These are the activations of a small neural network, seen along a few directions. Each row is one input.
Each table varies a few parts of the input and shows all the possible inputs, shuffled.
A made-up example of a description, with smaller parts first: one of 5 places around a ring, together with either a single point or (one of 2 separate values, together with one of 4 places along a line) or one of 9 places around a ring.
Shared parts are said once, and a part with two or three values counts as separate values.
In the rows, 128 means zero.

Other details of the inputs vary at random and push rows far along two fixed directions, the same in every table; ignore that.

A family of inputs:
row 1: [154 148 109 159 104 167  81 108 124  92 143 148]
row 2: [185 183 111 180 128 134  65 107 171  66 168 136]
row 3: [132 153 143 124 152  78 148 140 169 138  97 135]
row 4: [ 81 109 135 121 121 122 131 124 108 142 107 150]
row 5: [154  95 110 132  85 196 133 146  97 142 129 108]
row 6: [ 83 123 156  99 117  80 157 185 108 160  83 131]
row 7: [119  64 129 116  83 180 128 153  70 163 122  98]
row 8: [172 159 125 153 148  90 129 127 189 112 131 110]
row 9: [112 171 153  88 180  37 162 168 142 179 112 139]
row 10: [154 105 109 176  96 192  58  95 123 102 160 122]
row 11: [127 107 110 137 129 146 128  98 133 127 124 125]
row 12: [154 163 117 161 117 109 142 157 180 114 113 114]
row 13: [ 54  58 144 101  82 172 102 135  41 172  92 169]
row 14: [107  94 139 105 117 140 148 137 103 171  90 136]
row 15: [ 91 138 137 112 132 127  94 137  83 160 133 151]
row 16: [127  93 109 135  74 215  85 110  65 134 133 150]
row 17: [176 138  99 153 149 153 116  86 165  90 155 118]
row 18: [152 168 148 116 167  65 148 153 167 127 122 134]
row 19: [150 140 126 131 163 107 124 107 155  97 150 122]
row 20: [142  94 115 138 108 178 132 108 118 125 150  96]
row 21: [104 133 124 120 149 125 119 120 106 145 150 126]
row 22: [101 164 147 143 137  73  95 134 152 107 109 161]
row 23: [143 154 115 153 158  96 130 102 190  97 125 122]
row 24: [112 133 131 130 106 110 153 172 134 146  90 132]
row 25: [133  78 114 153 108 190  90  89  99 111 160 107]
row 26: [195 163  96 171 103 152 121 144 167  95 149  96]
row 27: [157 101 124 125 120 176 137 115 113 121 168 100]
row 28: [ 82 103 144 118 128 116 117 120 100 134 119 138]
row 29: [132 178 135 122 148  74 175 142 180 115 121 140]
row 30: [107 112 128 145 105 150  93 120 110 125 121 150]
row 31: [159 122 101 135 101 174 132 153 103 154 153  88]
row 32: [202 159 100 181 134 138 113 108 193  98 146  99]
row 33: [ 89  78 154  76 115 154 161 137  64 160 130 122]
row 34: [ 81  65 141  90 100 166 159 131  69 174 111 127]
row 35: [123 136 129 118 103 120 159 175 123 145  97 133]
row 36: [ 87 174 159 107 164  47 140 142 140 108 111 161]
row 37: [117 122 142 118 137 128 114 118 108 107 145 134]
row 38: [ 92 129 164  84 124  77 161 195 102 162  96 134]
row 39: [150 175 134 126 153  79 159 147 178 129 107 146]
row 40: [153 134 103 177 125 156 107  93 161  92 147 120]
row 41: [176 130 105 166 123 154 124 103 170  98 168  86]
row 42: [138 116 119 122 146 141 121 100 122 108 144 122]
row 43: [117 159 161  92 162  53 156 159 144 146  98 145]
row 44: [ 89 174 146 112 153  55 152 143 150 118  99 171]
row 45: [ 86 108 144  97 126 135 131 122  81 136 118 150]
row 46: [138 123 110 123 138 140 137 104 134 120 130 135]
row 47: [ 99 132 144  87 150  98 167 148 112 169 136 118]
row 48: [156 111 106 149 110 177 133 102 144 118 150  99]
row 49: [ 92 134 150 107 115 126  89 134  83 123 116 164]
row 50: [127  97 117 136 133 147 115  93 121 118 138 111]
row 51: [109 100 120 101 151 142 129 112  89 163 149 114]
row 52: [107  77 132 114 135 142 119 105  98 137 135 116]
row 53: [131 175 143 120 157  72 168 138 178 111 124 137]
row 54: [202 159 108 158 144 144 128 111 183 107 141 117]
Description of these inputs: one of 6 places along a line, together with either a single point or (one of 2 separate values, together with one of 4 places along a line).
The inputs of row 25 and row 41 match in every part but the place on the line of 6. If row 40 is changed in the same way as row 25 into row 41, which row does it become?
> row 48
The inputs of row 8 and row 52 match in every part but the place on the line of 6. If row 54 is changed in the same way as row 8 into row 52, which row does it become?
> row 17
Start at row 31 and move only the place on the line of 6, one step at a time. The first step leads to row 9. Which rows follow, in order?
> row 47, row 51, row 21, row 15
Change only the place on the line of 4 in row 18. List by row number the other rows that result.
> row 39, row 43, row 54

A family of inputs:
row 55: [109 115 141 113 144 106 139 121 132 152 130 121]
row 56: [182  99  87 175  85 221 109 108 122 115 148 100]
row 57: [158 150 102 160 144 131 130 104 173 100 130 111]
row 58: [104 131 144 118 125 132 116 127 103 124 145 141]
row 59: [ 86 117 158 111 144  84 118 118 129 138 100 164]
row 60: [143  93 123 140 130 164 120 105 126 131 137 107]
row 61: [127 103 122 124 118 154 134 127 118 126 120 127]
row 62: [178 174 112 162 164 101 131 106 205 101 150 120]
row 63: [129 120 122 135 116 124 120 152 127 135 125 106]
row 64: [158 161 106 157 138 140  98 111 153  83 163 132]
row 65: [ 97 131 153 113 159  90 111 121 115 134 139 146]
row 66: [125 192 146 152 143  56 125 134 194  85 108 157]
row 67: [181 193 104 173 142 103 140 135 201  97 133 133]
row 68: [ 99 144 134 121 127 113 113 142  98 133 129 150]
row 69: [106 114 146 125 116 118 142 140 119 123 126 116]
row 70: [ 78 150 155  98 137  83 108 161  98 155 115 150]
row 71: [110 116 121 114 131 134 143 112 119 145 127 118]
row 72: [142 127 137 105 124 128 129 153 106 157 122 120]
row 73: [153 116 121 122 109 162 130 136  99 137 133 122]
row 74: [ 82 131 161  97 127  93 160 147 122 151 114 138]
row 75: [156 111 120 111 120 168 131 123 104 122 146 122]
row 76: [ 88 120 140 105 149  83 150 140 118 137 106 121]
row 77: [102 125 127 114 151 124 114 115 100 125 134 139]
row 78: [125 135 150 102 132 117 149 141 116 130 128 131]
row 79: [ 97 109 130 119 129 131 117 105 111 129 106 153]
row 80: [ 96 128 139 101 132 102 151 139 127 142 115 139]
row 81: [115 125 135 134 107 127  97 138 118 134 101 146]
row 82: [130 119 134 122 118 154 146 128 119 133 134 128]
row 83: [142 123 125 127 119 148 131 148 119 156 122 127]
row 84: [160 101 108 153  99 188 110 131 119 137 130 103]
row 85: [129 110 136 137 108 156 139 125 124 123 127 118]
row 86: [124 119 120 129 106 147 138 134 117 149 129 125]
row 87: [136 119 114 145 107 138 129 139 125 120 133 110]
row 88: [112 124 127 104 143 123 151 124 120 145 116 135]
row 89: [106 132 142  96 141 106 156 147 125 139 109 154]
row 90: [184 180 122 148 170  84 130 110 194  99 153 114]
row 91: [166 122 101 155 102 178 112 128 134 140 150  98]
row 92: [109 102 143 118 146  99 134 131 125 136 126 112]
row 93: [150 174 117 152 149  72 137 139 194  84 133 121]
row 94: [166 100 100 123 118 193 122  93  97 130 155 104]
row 95: [115 116 127 136  99 142 110 127 105 127 109 150]
row 96: [120 105 123 130 108 160 108 110 109 118 121 149]
What is each input in this table made of?
> one of 6 places along a line, together with either one of 2 separate values or one of 5 places along a line
The inputs of row 57 and row 56 match in every part but the place on the line of 6. If row 77 is changed in the same way as row 57 into row 56, which row does it become?
> row 68
The inputs of row 81 and row 96 match in every part but the place on the line of 6. If row 91 is changed in the same way as row 81 into row 96, which row does it become?
> row 80
